These are the activations of a small neural network, seen along a few directions. Each row is one input.
In each table, some parts of the input vary, and every possible input appears once, in random order.
Descriptions start from the smaller parts, as in this example, which fits no table here: one of 4 places along a line, together with either a single point or one of 9 places along a line or (one of 3 separate values, together with one of 5 places around a ring).
Shared parts are said once, and a part with two or three values counts as separate values.
In the rows, zero is written as 128.

Other details of the inputs shift rows strongly along three fixed directions, in all tables alike. That doesn't count.
To show where, the next rows are all for the same input, with only those details redrawn:
[121 139  85 178 104 203 147  73 128 127 109  90 137]
[133 123 107 179 171 181 120 113  68 130 140  80 102]
[123 124  93 177 152 191 135  83  91 126 135  88 114]
[154 140 143 161  96 150 108 169 110 133  81  81 134]
[110  92 112 145 194 150 132  76  89 116 158 110  96]
[117  76 172  92 164  70 111 132 126 110 122 135 108]
[104 124  93 148  90 176 157  50 165 117 104 114 147]
[124  85 145 132 205 114 108 127  73 118 151 109  87]

A family of inputs:
R1: [134 116 169 139 180  93 120 172  56 127 146 155 111]
R2: [101  97 120 116 155 119 162  43 118 129 168 195 122]
R3: [101 120 107  98  89 142 159  40 175 116 171 196 130]
R4: [117 126  79 194 103 198 138  77 136 133 119  89 151]
R5: [ 94  95 113 132 119 132 160  36 158 119 154 184 180]
R6: [137 134 144 111  63 134 106 152 172 108 101 107 130]
R7: [135  89 148 126 170 104  71 175 104 110 167 104  91]
R8: [159 136 117 113  75 113 127 165 173 132 128 118 171]
R9: [144 154 144 105 189  78 117 173  90 134 176 116  93]
R10: [133 152  83 168  93 201 122 112 122 135 140  88  90]
R11: [144 117 140  60 109  77 140 140 176 114 139 147 147]
R12: [118 107 108 145 167 158 118  85  99 115 211 151 126]
R13: [ 69 104 132  49 152 109  87 149 193 139  71 155 127]
R14: [144 147 125 124  89  99 168 162 151 140  86 129 163]
R15: [170 165 148 148  78 165 102 179 103 127 128 119 146]
R16: [114 163 152 135  82 102 124 137 157 130  69 112 135]
R17: [ 94 124 119 109 112 139 159  73 155 103 171 184 132]
R18: [106 146 175 101 112  61 137 113 143 123 110 185 152]
R19: [147 171  74 160 119 183 161 141 111 138 156  94 126]
R20: [138 132 144 168 148 132 111 189  73 134 107  86  96]
R21: [132 158 108  89 132 145 122 183 195 173  64 140 166]
R22: [142 178 131 123  92  87 157 143 155 145  83 127 163]
R23: [ 96  90 121 113 133 126 148  57 157 107 124 136 128]
R24: [123 108 155 119 169 106  97 182  98 109 157 111  67]
R25: [113  92 156  93 101  75 128 119 169 127  96 151 114]
R26: [113 139 181  88 153  67 108 138 119 111 170 178 108]
R27: [120 110 120 148 182 153 145  68  74 122 174 155 130]
R28: [164 153 120 101  64 113 142 163 167 145 119 128 137]
R29: [143 177 119 141 134 188  81 200 121 160  71 151 150]
R30: [166 110 138 118 188  76 132 171  74 155 148 129 100]
R31: [182 156 124 152 108 135 139 179 106 149  96  92 161]
R32: [ 95 138 165  84 103  75 112 127 185 106 121 137 105]
R33: [177 142 117 168 107 129 128 184 113 155 105  92 174]
Q: What do these inputs look like to the network?
A: one of 3 separate values, together with either a single point or (one of 2 separate values, together with one of 5 places along a line)
Q: The inputs of R23 and R27 match in every part but the choice among 3 separate values. If R6 is changed in the same way as R23 into R27, which row does it become?
A: R15
Q: A walk changes only the place on the line of 5. It starts at R22 and steps to R14. List the rest of the walk in order.
A: R30, R31, R33
Q: Which other rows does R28 become when the choice among 3 separate values takes its other values? List them by row number.
A: R3, R10
Q: Which other rows does R17 become when the choice among 3 separate values takes its other values? List them by row number.
A: R19, R24

A family of inputs:
R34: [164 207 146 141  81 143 106 213 127 153 110 128 140]
R35: [122 148  80 163 119 152 186  37 127 137 142 133 160]
R36: [ 90 118  97 157 109 169 156  46 156 104 111 114 134]
R37: [133 108 169 112 142  60 139 132 114 106 150 159 130]
R38: [163 148  89 178 145 198 100 189  94 151 118  46 117]
R39: [138 109 172 105 136  81 131 122 101 105 171 150 115]
R40: [124 138  98 118 204 137 126 121  78 129 213 146  92]
R41: [164 178 106 199 147 167 145 169  44 164 130  91 128]
R42: [ 84 116 131  94  66 103 160  91 217 127  50 145 163]
R43: [154 135 154 143 100 145  84 210 129 154  35 110 167]
R44: [117 136  74 151 134 186 173  55 130 145 140 170 181]
R45: [ 95 124  79 162 131 170 159  35 144 131 108 103 138]
R46: [135  94 171 110 110  75 117 129 121 103 180 163 117]
R47: [121  89 150  82 161  85 109 150 145 123 114 134  94]
R48: [188 176 137 142  75 130 126 208 118 153  99 114 142]
R49: [146 104 134  82 165  74 136 152 135 129 174 150 134]
R50: [ 97 118 157  77 164  96  90 153 156 122 123 148  94]
R51: [100 149 113  85  44 141 121 124 227 120  71 134 153]
R52: [113  93 130 152 203 158 110  92  60 106 179  92  67]
R53: [112  71 173 109 123  90  89 133 136  99 143 131  94]
Q: The inputs of R46 and R53 match in every part but one. If R35 is changed in the same way as R46 into R53, which row does it become?
A: R45
Q: What do these inputs look like to the network?
A: one of 2 separate values, together with either a single point or one of 9 places along a line

A family of inputs:
R54: [110  83 126 143 211 142  94 111  78 119 144  97  81]
R55: [139 138 161  95 109  93 117 173 158 120 101 137 128]
R56: [111  91 168  80 138  57 123 136 167 103  98 146 127]
R57: [118  93 163  81 144  64 122 157 146 112 109 154 112]
R58: [137 106 220 130  85  59 117 137  99  95 141 162 125]
R59: [123 111 119 101 122 111 159 105 151 129 132 170 157]
R60: [ 73  91  92  95 152 156 145  18 169 100 156 148 111]
R61: [152 146  84 192  66 179 179  56 108 109 186  87 136]
R62: [ 78 120  82 104 190 128 161  41 125 116 201 166 114]
R63: [150 151 140 118 107 101 122 163 146 142 125 156 148]
R64: [142 128 140 146  96 152  90 175 127 135  78  89 119]
R65: [111  94 148  85 154  74 146 106 150 124 130 167 153]
R66: [150 127 166  99  93  72 123 183 150 142  87 153 147]
R67: [181 165 135 149 138 144 114 201  75 151 137 116 140]
R68: [ 98 116  93  98 153 131 175  28 169 133 174 183 132]
R69: [163 186 101 177 142 189 119 171  54 156 137  79 113]
R70: [123 150 116 137  71 175 132 120 169 133  94 108 142]
R71: [135 135 126 140 175 131 110 159  97 129 159 122  98]
R72: [152 160 131 175 160 153 105 187  47 155 113  69 110]
R73: [123 157  66 151 126 185 168  71 133 137 170 153 161]
R74: [122  96 123 165 235 146  97 131  49 120 161  83  77]
R75: [122 102 131 134 191 134  78 147  89 124 162 105  81]
R76: [134 175  90 145  30 165 156 119 179 136  68 117 178]
R77: [121 152  99 162  30 197 144 114 178 143  62  99 156]
R78: [143 154 126 148  86 132 137 135 152 147  83 118 162]
R79: [117 101 184  78 126  60  92 182 162 118 117 144 119]
Q: What do these inputs look like to the network?
A: either one of 2 separate values or (one of 4 places along a line, together with one of 6 places along a line)
Q: Which other rows does R56 become when the place on the line of 6 takes its other values? List them by row number.
A: R54, R65, R72, R74, R78
Q: Which other rows belong to the same alternative as R58? List them by row number.
A: R61

A family of inputs:
R80: [ 96 122 101 124 142 158 140  72 145 120 141 162 131]
R81: [123 106 172  75 147  63 104 169 141 132 100 157 123]
R82: [111 103 140 125 138 102 157  74 131 116 140 155 141]
R83: [117 118 112 136 133 130 160  61 117 120 158 145 128]
R84: [125 122 157  90 147  91 104 163 135 127 118 152 114]
R85: [107 155  69 109  74 178 154  78 217 134 111 133 157]
R86: [122 113 161  66 152  66  98 187 152 128 131 149 109]
R87: [107 164  65 134  74 192 162  86 194 138  99 125 155]
R88: [150 108 165  82 122  57 125 169 148 118 136 143 124]
R89: [161 145 136 153 132 136 122 165  79 126 151 106 118]
R90: [134 143 110 185  98 165 153  90 108 130 121 120 158]
R91: [101 127 103 128 180 164 124  89 112 127 175 144 103]
R92: [172 159 120 200 145 167 120 173  44 145 129  68 127]
R93: [142 102 172  90 127  47 129 167 131 124 126 144 127]
R94: [123 106 164  96 161  91 107 162 122 136 112 149 119]
R95: [147 187  72 194 140 237 109 151  76 151 142  72 116]
R96: [136  95 124 114 181  97 140 115 103 127 169 127 108]
R97: [109 118 117 128 197 149 121 110  97 128 163 143  97]
R98: [128 143 128 102  73 116 132 163 189 145  62 127 160]
R99: [ 93 117 120 100 134 130 127  87 162 118 148 172 132]
R100: [122 131 162 103  64  94 120 157 192 133  42 154 181]
R101: [185 169 156 187  83 151 110 203  71 148 100  88 140]
R102: [ 94 106 114 101 164 119 140  90 155 126 117 146 139]
R103: [140  95 191  99 120  49 117 158 120 117 126 164 135]
R104: [131 122 121 143 174 130 138  97  76 117 190 136  97]
R105: [148 151 140 130 106 117 111 206 143 153  57  99 149]
R106: [121 126  97 138 161 140 148  87 103 120 204 129 102]
R107: [126 110 125 150 186 117 142  90  74 124 166 128 111]
R108: [112 153  77 109  69 170 157  92 217 135  90 133 161]
R109: [106 118 105 215  89 243  76 110 117 108  72   7  79]
R110: [151 160 146 123  46 120 128 158 157 120 116 127 158]
R111: [182 167 137 188 104 139 116 213  76 153  95  66 138]
R112: [105 108 118 137 210 140 126 102  92 136 141 133 110]
R113: [114 157 105 138  34 165 170  54 187 115 136 153 168]
R114: [129 125 123 137 168 127 130  99  83 117 200 138  98]
R115: [123 139 157  95  65  91 124 156 197 136  39 146 173]
R116: [114  97 112 105 213 110 125 124 123 139 135 124 109]
R117: [118  98 111  98 205 115 123 127 121 139 145 129 103]
R118: [ 78  54 134 161 109 158 109  35 133  69 132  66  69]
R119: [129 100 134 121 176 103 138 111  89 119 172 134 112]
R120: [122  97 178  83 145  67 100 169 137 129 102 165 131]
R121: [113 118 117 138 119 137 157  62 128 109 169 163 134]
R122: [141 108 175  84 123  47 125 172 140 116 139 150 120]
R123: [110 110 123 101 195 122 117 127 114 123 156 142 102]
R124: [ 93 155  90 108  66 165 151  63 209 125 112 158 157]
R125: [172 148 155 150 168 133  72 250  54 156 100  80 109]
R126: [153 154 137 105  33 108 136 153 193 125 106 130 162]
R127: [190 177 162 185  84 150 103 219  68 141 112  90 130]
R128: [117 109  94 127 145 126 170  63 146 125 146 128 139]
R129: [158 183  97 209  77 210 131 123  83 135 150 100 141]
Q: The inputs of R99 and R129 match in every part but one. If R95 is changed in the same way as R99 into R129, which row does it become?
A: R110
Q: The inputs of R125 and R119 match in every part but one. If R91 is changed in the same way as R125 into R119, which row does it become?
A: R113
Q: What do these inputs look like to the network?
A: one of 2 separate values, together with either a single point or (one of 4 places along a line, together with one of 6 places along a line)
Q: A walk changes only the place on the line of 6. It starts at R120 and steps to R94. List the rest of the walk in order.
A: R81, R125, R98, R117
Q: Which other rows does R107 become when the place on the line of 4 takes its other values? List them by row number.
A: R83, R104, R114
Q: A walk changes only the place on the line of 4. It starts at R129 and steps to R121. List the rest of the walk in order.
A: R103, R90
Q: Which other rows does R108 become when the place on the line of 6 takes its other values? List them by row number.
A: R80, R84, R87, R97, R123
